These are the activations of a small neural network, seen along a few directions. Each row is one input.
Each table varies a few parts of the input and shows all the possible inputs, shuffled.
A made-up example of a description, with smaller parts first: one of 8 places around a ring, together with either a single point or one of 11 places around a ring or (one of 3 separate values, together with one of 6 places along a line).
Shared parts are said once, and a part with two or three values counts as separate values.
(in the rows, 128 means zero)

Other details of the inputs vary at random and push rows far along two fixed directions, the same in every table; ignore that.

A family of inputs:
r1: [134 103 114  70  70 121 251 151 115 185 146]
r2: [139 112 112  55  81 124 219 160  72 195 162]
r3: [138 129 156 173 158  84  95  44 160 102 119]
r4: [131  87 118 159 179 158 154 185 166  99 179]
r5: [134 176 152 153 132 124  42  79 121 100  92]
r6: [140  91 114 135 179 159 119 192 130 101 198]
r7: [133 138 169 163 174 102 104  41 151 104 112]
r8: [122 169 138 170 140 122  74  66 155  99  70]
r9: [129 119 110 154 140 201  96 214 116  96 151]
r10: [128  81 114 164 176 159 150 182 169 108 182]
r11: [143 106 110  46  71 123 216 158  80 186 165]
r12: [156 152 145  71  50  35 154  24  75 192 106]
r13: [140 193 127  68  31  73 133  46  71 189  57]
r14: [118 116  92 141 154 193  87 217 125 107 136]
r15: [ 78 100 114 110 182 149  99 214 139 105 168]
r16: [126 171 156 177 132 123  76  72 156  97  73]
r17: [137  86 111 140 176 160 115 189 134 110 200]
r18: [119 129  88  85  43 142 217 184 110 194  85]
r19: [ 81 142 161 140 167  79  80  72 168 101  88]
r20: [132 161 159 184 124 130  77  70 146  92  70]
Each input here is: one of 2 separate values, together with either a single point or one of 4 places along a line or one of 5 places along a line.
Question: Changing only the choice among 2 separate values turns r20 into r9. The same change can be made to r16. Which row results?
Answer: r5
Question: Which other rows does r10 become when the place on the line of 5 takes its other values? List them by row number.
Answer: r1, r3, r4, r7

A family of inputs:
r21: [139 169 184 144 159  72  62   6 124 118  80]
r22: [121 126 137 169 195 129  75 139 155  96 153]
r23: [116 108  96  95 119 151 172 175 109 148 169]
r24: [121 144 157 100  67  56 166  63 120 167  96]
r25: [105  95 109  98 119 139 191 179 138 141 149]
r26: [133 113 107 130 110 142 197 178 144 147 161]
r27: [111 146  94 125  80 169 149 215 118 144 112]
r28: [132 109 100  79 115 146 166 184 116 139 166]
r29: [116 142 102 115  85 188 159 212 106 145 104]
r30: [114  95 128 107 116 148 196 185 126 144 148]
r31: [130 156 134  75  90  65 157  58 104 182  93]
r32: [138 121 146 183 189 159 106 120 165  81 141]
r33: [119 187 121  90  44 107 133  82 102 168  44]
r34: [118  93 140 174 183 136  86 129 164  82 136]
r35: [158 153 168 138 134  66  41   7 122 104  90]
r36: [136 125 140 157 176 135  64 139 149  77 164]
r37: [128 121 125 173 191 150 104 116 177  79 143]
r38: [120 140 115 182 152 175  48 156 145  84  92]
r39: [144 143 137  91  84  62 147  60  97 187  90]
r40: [121 112 107 113 110 142 167 183 108 151 177]
r41: [141 121 150 150 185 153  70 133 137  75 154]
r42: [126 108 115 103 116 161 177 180  96 151 168]
r43: [143 140 135  95  69  73 143  51  82 176 103]
r44: [142 107 127 188 183 147  96 120 170  86 140]
Question: What do these inputs look like to the network?
Answer: one of 4 separate values, together with either a single point or one of 5 places along a line
Question: Changing only the choice among 4 separate values turns r22 into r31. The same change can be made to r26. Which row results?
Answer: r37
Question: Which other rows agree with r38 in the choice among 4 separate values? List them by row number.
Answer: r34, r35, r39, r43, r44

A family of inputs:
r45: [ 91 127 130  85  75  75 129 130 122 159  88]
r46: [151 167 114 186 148 117  37  93 130 114 105]
r47: [ 81 126 136 110 139 161 142 223 135  99 155]
r48: [158 140 120  74 120  87 153  49 100 164 134]
r49: [ 87 125 100 121 147 139 110 211 162 107 153]
r50: [155 146  89 109  64 108 124  79  92 177  76]
r51: [133 117 141 132  55  63 166  85 143 159  88]
r52: [134  86 131  99 163 175 180 182  96 123 193]
r53: [137  94  87 128 168 126 140 191 126 146 204]
r54: [134 130  99 139  95  96 197 136 145 178 122]
r55: [131 141 160 125  66 104 202 121 133 138 121]
r56: [144 126  78 135  93 167 126 226 127 127 165]
r57: [134 141 143 195 149  97  85  86 195  80 124]
r58: [139 151 177 142 182 118  76  56 128  94 168]
r59: [ 94 125  86  74 102 106 156 127 119 177  88]
r60: [137 146 114 141 127 212 132 200 113 116 167]
r61: [145 123 158 175 179 135 110  62 171  99  85]
r62: [163 145 143 158 159 159  54  78 121 102  80]
r63: [129 149 144 124  88 139 213 121 138 156 134]
r64: [139 132 138 117  48 126 137 140  77 162 103]
r65: [160 168 114 160 157 153  54  70 128  97  97]
r66: [ 72  94 128 110 129 157 145 229 125 130 141]
r67: [142 142 129 182 184 134 106  58 182  89 104]
r68: [ 86 125  87 133 172 140 115 206 150 132 143]
r69: [147 125 111 114  41 109 126 145  96 162 103]
r70: [148 128 121  83  83  65 150 109 112 163 166]
r71: [133  73 125 134 149 112 100 163 133 112 183]
r72: [ 97 160 162  73 107 112 156  82  93 147  72]
r73: [126  82 154 138 156 125 108 151 115 112 181]
r74: [119 114 178 198 146 112  97  89 164  90 108]
r75: [143 106 120 146 188  94  60  52 137 108 140]
r76: [153 166 151 107  76 138 142  77  68 146  79]
r77: [ 82 147 133 109 157 176 138 186 138 116 152]
r78: [134 133 155 117  91 129 218  93 117 150  97]
r79: [ 98 139  99 110 180 157 114 145 148 112 118]
r80: [159 111 140  72 125 103 162  80  92 169 127]
r81: [140 136 186 145 164  94  71  75 125  75 164]
r82: [141 142 136 146 105 170 112 184 109  96 147]
r83: [ 98 101 110  96 175 184 145 202 137 128 121]
r84: [127  92  93 180 169 146 131 130 180 110 125]
Question: Changing only one part turns r76 into r78. The same change can be made to r65. Which row results?
Answer: r67
Question: What do these inputs look like to the network?
Answer: one of 4 separate values, together with one of 10 places around a ring
Question: Which other rows does r71 become when the choice among 4 separate values takes its other values? List them by row number.
Answer: r45, r51, r69
